Each row below holds a small network's activations on one record, seen along a few directions.
Here are examples, each followed by its value of one field, RUP.
Records without RUP are marked none.
Other fields move the rows too, some of them a lot.
Random noise pushes rows far along 7 fixed directions. That doesn't count. These rows show it; they differ only by the noise:
[ 404 -166  -45    8 -620 -146  -85  -64 -156  138  296 -470  -53 -142
  304   -8 -178 -134 -123  178 -210  -24  234  158  175   27 -158]
[  30 -141  388 -125  248  -97  284 -204  154   38  297  -57  196  111
  531   66 -482   56  140  -27  -85  368   91  192   72 -247  -94]
[ 381  144   44 -296 -133 -137 -376 -258  -86  112  206 -633 -273 -130
 -540 -189  -78 -206   -3 -645  -89  -59  325   83  334  330 -379]
[ 264 -291 -372  118 -485 -165  266  -57 -374   -1  343  162  267  -68
  440  -74 -303  203  -64  305  -32 -122 -144  294  -43 -379  144]
[ 271   76   17  148  -37 -178  176  -76   18   59   86 -343 -155  124
  -90   52 -239  -21 -104 -110 -230  -82   24  -63  -52  143  189]
[ -49  287  -57  158 -126   67 -105  206  446 -105 -256 -259  -15   74
 -101  121  280  -78  -67  269   52  -47  -56 -167 -156  265  170]
[-145  328  320 -191  555   33  146  -85  630   79  313 -126    2  199
  162 -100 -477  197  195 -176  -27  591   51   44 -175  124  -25]
[ 375  154 -183  308 -228 -623  195  -67  188  -77  420 -761  289  205
  161   32 -596   64 -272  327 -374  252  -44  100 -279  161  400]
[ 105  -62  285   84 -110  144  -18   22   32   -2 -422 -202 -246   12
  -77  278  362 -314  -26  -71  -35 -343  126 -200  220  102  -49]

[ -55  135  -77  -28 -352 -137 -346  100  428 -155  -54 -454  395  -65
  115   72  248 -167   -1  461  176  147   90  118   -6  119  -95]  sazat
[ -24  220  250 -289  700 -349   79 -305  369   35  103 -201  158  229
 -458 -146 -304  -50  321 -504   38  198   87  116  -37   81  -79]  gizi
[ -65 -172  117 -223  176  -39  118 -155  -18   23   24  199  226  -37
  118  -54  -65   23  295  -40  198   36   28  237   74 -342 -180]  bise
[  71  239   71  148  335 -176  291  -37  187   69   -9 -119 -163  235
 -244  -62 -314   24   19 -170 -189   -7  -87 -144 -244  146  262]  zis
[  14   13  232   41   14  -67   -2   66  287  -21 -491 -184  -33  139
 -162  246  355 -367  138  162   18 -239   88 -134   19  130  -16]  nuda
[   5 -132  132 -377   -1  107 -225 -139  -83  -28   61   35   47 -127
    8  -99   -6  -93  181 -291  142  107  209  245  289 -109 -446]  peret
[-244  242 -363 -106 -264  310 -623  214   81 -264  -48   70  165 -258
 -121  -84  508   57 -229   28  302  101  -49   11   94  211 -201]  none
[-218  152  421  160  545 -112  151    0  504 -188 -418 -212   75  315
  -78  304   88 -206   28   35  -16   52  -40 -251  -73  101  273]  zeme
[-314  182   -2  -18   75  140   89  175  561  106  131  170  114   36
  277 -118  -47  156  179  389   98  340  -50   17 -320  -10   75]  bal
[-494  -95  662   12  902  178  312  -97  191 -381 -393  441  358  257
  355  415   58    2   40 -203  139  261 -178 -143   96 -322   86]  none
[-188 -168 -333  -22  -22  356  156   67 -346  -51   57  800  129 -114
  264 -113   51  316   -2    5  257 -118 -264  158  -40 -422   55]  bupun
[-106   52  544   99  224  107  190   33  410   85 -203 -143 -167  181
  350  235  -19 -206    3  148 -173  137  100 -242   18   97   23]  vazif
[ 166 -170  403 -220 -229 -207 -193 -199  143  154   28 -618    2  -78
   77   39   49 -411  156   76  -79   75  411   67  285    9 -357]  lako
[  33  346 -261  489  275 -263  249  120  161 -219 -362 -208   11  320
 -522  164   59   16 -235   66  -85 -258 -375 -313 -378  226  686]  sur
[  37 -468  404 -285   64 -111    3 -322 -341  -78   74    5  302 -115
  318   75 -102 -207  138 -253   72   79  251  274  456 -462 -405]  vit
[ 121  135   44 -366   39 -341 -215 -189  325   55  324 -457  254  -12
  -58 -272 -336 -102  195   -5    9  422  227  309   -6   55 -302]  bena
[ 254 -130   64  306 -210   -2  314  124  -62  144 -263  -66 -368  168
  105  260   36 -176  -99  216 -285 -358   39 -201  -67  101  252]  nuda
[ 107  -36  169  448  376 -145  561   14  -48 -120 -663   67 -184  394
 -294  415  125 -196 -100  -51 -203 -528 -243 -342 -160  -33  587]  bena
[ 244  -64  -61   40 -683  242 -255  104  -86  243  308 -355 -337 -228
  437   24  -25  -89 -249  201 -198   90  297   -1  188  207 -221]  gagin
[ 281  173 -143  208   91 -603  193 -144   91  -63  266 -548  192  268
 -225  -52 -506   28 -195   14 -318  112  -71    2 -235  180  388]  vazif
[ 209  -99  471  -35   97  247  122  -88 -153  398 -198 -129 -802   23
 -207  140   52 -299   43 -554 -295 -314  353 -277  282  253 -180]  fak
[ 369 -274  171  219 -587  -30   23   14 -280  248  -58 -415 -308  -86
  223  232   97 -350 -204  185 -339 -297  271 -116  208  102  -44]  bupun
[  85   19  -75 -112  446  -20  524 -238 -182  224  485  478 -106  150
  113 -324 -735  479  179 -407  -66  141 -190  145 -204 -251  144]  dul
[ -67  -61 -126 -122 -146  594  135   71 -173  470  284  566 -640 -171
  193 -261  -86  256  133 -195   -4  -58  102  -28  -22  -27 -108]  lom
[ -78 -565  251 -148 -379  490  123  -25 -332  201 -178  591 -179 -246
  653   66  361 -148  225  223  209 -312  129   73  375 -559 -330]  lako
[ 235  -85  192  -87  287 -326  282 -313 -183  105  221 -158   15  147
  -97  -75 -514  -10   82 -393 -177   48   76  131   61 -114    2]  detek
[  83  378  691 -166  511 -250 -130  -71  826  212 -158 -895 -316  246
 -327   97 -123 -408  210 -173 -273  299  420 -200  -22  549 -186]  gizi
[ 214 -136  -49   72    3 -256  351 -102 -131  186  297    2   64   99
  225  -50 -475  173   88  123 -161   43  -88  165 -139 -189  152]  dul
[-231   30   31  263  478 -382  322  -65  241 -438    0  -57  730  298
  364  247 -246  131 -176  310   25  351 -299   55 -257 -281  477]  nedi
[  46   30 -400  -12 -862   98 -177  263  242  186  390   -2  137 -228
  639 -263  -72  123   27  846   86  252   35  270 -185  -51 -134]  detek
[ 142  250  -54  139  110   58  311   88  221  358   94  -13 -552  165
 -121 -164 -330  153    9  -35 -277  -72   23 -184 -334  260  283]  zepez
[-152  108 -133  -95    8  153 -132   48  121  -20 -177  160  -38  -41
 -268  -84  305   -8  119  -65  212 -165  -59  -38   10   27  -35]  zeme
[ 385 -278 -267  -31  270 -423  517 -343 -595  189   84  303  -90  103
 -676 -203 -358  156  339 -544   19 -566 -180  224  -55 -321  201]  bise
[  40 -189  251   -2   27 -132  162  -89  -20  -33 -122  -88  150   73
  199  149  -33 -155   88  103  -34  -89   96   10   97 -178  -35]  linuz
[ -41 -127  376   34  173  -87  100  -40  211  -63 -385 -107  129  140
   23  285  210 -289  131   70   32 -156   60  -60  131  -69    1]  zepez
[  86 -356  565 -182  391  -63  365 -297 -187  116 -107  111  -94  137
  121  141 -281 -183  287 -389 -116  -65  193   80  232 -281 -184]  peret
[  11 -381  776  -99  312  -91  277 -256   40   36  -17  -73  120  122
  636  281 -274 -294  141  -52 -124  232  211   72  350 -355 -231]  lafel
[ -52 -144  317  -24  -80  176   72   66  136  221   57   38 -113  -33
  505   94  -73 -126   70  215 -100  152  211    9   81  -57 -174]  zis
[ 288  142 -577    5 -305 -127  110    9 -123  326  396   51 -292  -23
 -335 -432 -325  246   61  -19 -106 -127  -70   98 -286   99  181]  lafel
[  81 -218  185  -80 -190 -250 -201 -143  -75 -155  -25 -445  305  -85
  104  100   66 -313  -28   82  -15   66  217  138  267  -89 -205]  lom
[  18   77 -361 -362 -270   85 -321  -34  -27  105  541  138  141 -242
   67 -426 -168  235  103  -80  164  246   67  356   47   -8 -387]  ziv
[  89 -162 -206 -166  120 -431  -28 -252 -271 -154    3   46  419  -26
 -572 -125    3  -25  275 -321  266 -222 -128  300  118 -298  -73]  vit
[  69  -52   72   63 -270   51 -184  -20 -109  -89  -82 -261   16 -101
  111  150  195 -235 -214   28  -25  -49   86  -37  262   26 -130]  sur
[ -31  302  -24 -206 -275  475 -246  278  522  482  351 -162 -628 -181
  313 -298  -80  127  101  295  -85  423  313  -64 -177  371 -255]  nedi
[  15  172 -168   69   64 -282  155  -53  241 -116  128 -181  319  129
  -22  -86 -241  146    0  160    6  127 -127   90 -261    0  235]  sazat
[-176  160 -292 -224  410  405  211    9 -123  179  222  807 -319   10
 -191 -417 -236  501  185 -441  144  -10 -173   43 -222  -84   29]  ziv
[ -26  167  -91  143   45 -175  186   51  283 -105  213 -145  207  146
  329  -62 -365  181 -101  343 -105  297 -105   31 -289  -16  253]  linuz
[-196  269 -282  -69  308  -13  131   53  347   14  314  225  212  104
   12 -228 -338  412  212  118  199  389 -262  172 -379  -70  178]  gagin
[ -62 -221  -83   69  191 -398   46 -190 -262 -474 -338   56  656   92
 -163  196  175 -167  -36  -74  238 -264 -193  184  137 -364  146]  fak
[  42 -286  668   18   43    4  156   17  194  260 -258 -313 -286   30
  297  296   45 -411  171  207 -238   -8  354 -127  141  -35 -148]  bal

Which value of RUP does each new row have?
[-178 -175   60   39  152 -167 -141 -160 -195 -462 -345  -46  526   14
 -171  278  367 -245 -103 -178  230 -176  -98   68  291 -227   11]  lom
[ 194  -93  380  171  282 -328  390 -128  131   60 -271 -249  -31  289
 -102  256 -101 -268   95  -51 -241 -254   49 -145  -25    9  212]  gizi
[ 173 -283  206  217 -150 -440  167  -99  -64 -252 -388 -355  432  128
   96  322  161 -370  -78  325  -92 -284   -9   13  119 -204  150]  zepez
[-268 -111  312   13  442   10  202  -33  139 -210 -442  227  249  156
   85  257  207 -101  187   58  198 -126 -113  -61   49 -295   58]  linuz
[ -39 -285  -75    6 -677  210 -174  226  -17  -42 -354  190  196 -202
  363  157  551 -234  112  641  273 -287   29  108  158 -250 -198]  detek
[ 149  -15  -32  -89  368 -350  133 -204 -149   44  196 -101   40  124
 -357  -97 -364   51  127 -428  -55   28  -20  173  -12  -39   50]  fak
[ 151 -210 -226   20  -81 -486  193 -166 -185 -112   23   62  536   56
 -104  -40 -150   -8  219  168  165 -186 -224  331  -42 -393  100]  detek
[-156 -103   92  168   51  321  328  120  -81  123   81  423 -178   28
  568   99 -159  225 -133  192 -142  110  -61 -126 -139 -126  181]  none
[  85 -102  539  -43  608 -438  279 -414   31 -153   24 -382  242  254
    0  154 -384 -176   35 -416 -140  165   54   16  166 -191   49]  lako
[-214  340   54  255  293  119  -33  215  307 -164 -461  -87 -160  164
 -338  201  339  -47 -170   28  -23  -94 -146 -397 -207  326  321]  none
[-198  467  -86  -48  486   42  331  189  780  241  145  240 -110  287
  -56 -289 -343  346  338  223    7  327 -134  -61 -652  181  301]  gizi
[ 354  140   -7   39  461 -513  172 -367 -298   12  418 -500 -105  210
 -437 -116 -725   86 -276 -740 -445   99   67   24  -15  217  191]  ziv
[ 134    9   89  226   60 -528  258  -37  220   25  176 -476  231  245
  148  145 -422  -62  -32  309 -273  225    7   74 -216   47  280]  fak
[-242  128  468  -46  751  196  471   37  525  190 -128  352 -234  339
  219  117 -274   89  333  -67  -42  251  -50 -103 -235  -21  112]  nuda
[-178  183 -195   45 -230  129   29  316  577  187  -50  130   35  -11
  128  -75  188  118  298  683  215   82  -81   38 -374   55   86]  bise
[ 141  -47  165   -5 -312 -346 -404  -40   80 -223 -349 -695  301  -34
 -258  237  414 -519  -87  152  -19 -190  227  -13  266  193 -212]  ziv
[ -58 -528  717 -211  138  584  302 -157 -243  434  -77  466 -573 -104
  649  195   52 -172  253 -260  -49 -129  324  -70  454 -387 -381]  lako
[  55  483 -510  243 -314  285 -128  299  143  130  185 -142 -482  -54
 -134 -214  -33  230 -386  119 -164   58 -101 -235 -326  449  280]  sur
[ 112 -374   95 -150  176 -389  246 -377 -304 -206   95  176  571   66
  213   -5 -282  -84  157 -118  128    2  -98  387  218 -577  -95]  bena
[  66 -165   34 -344 -195  -37 -370 -210 -151   25   93 -237   83 -230
  -90 -141  151 -194   89 -203  165    0  264  211  351  -98 -411]  lako
[-181  -83 -107 -345 -154  -84 -302    2  236 -228 -169  123  599 -109
   52 -100  336 -150  313  329  447   73   27  335   81 -225 -357]  nuda
[ -51 -455 -134 -112 -689  230 -122  101 -229  -24 -232  400  309 -300
  490   80  521 -138  231  574  393 -352    5  277  263 -500 -313]  sazat
[ 413 -518  -82  -13 -542 -270  197 -154 -499  166  121   -3  123 -118
  332  -12 -130 -161   69  226 -136 -382  139  271  186 -365 -124]  gizi
[-170  -64  359 -288  339 -180 -186 -184  171 -200 -125 -184  423   22
  -23  114   82 -242  207 -193  201  223  130  213  257 -154 -320]  fak
[ 245   -5  251  383  528 -267  508 -227 -436  -38 -266 -193 -399  346
 -491  274 -246  -78 -319 -633 -476 -411  -68 -417  -27  152  516]  none
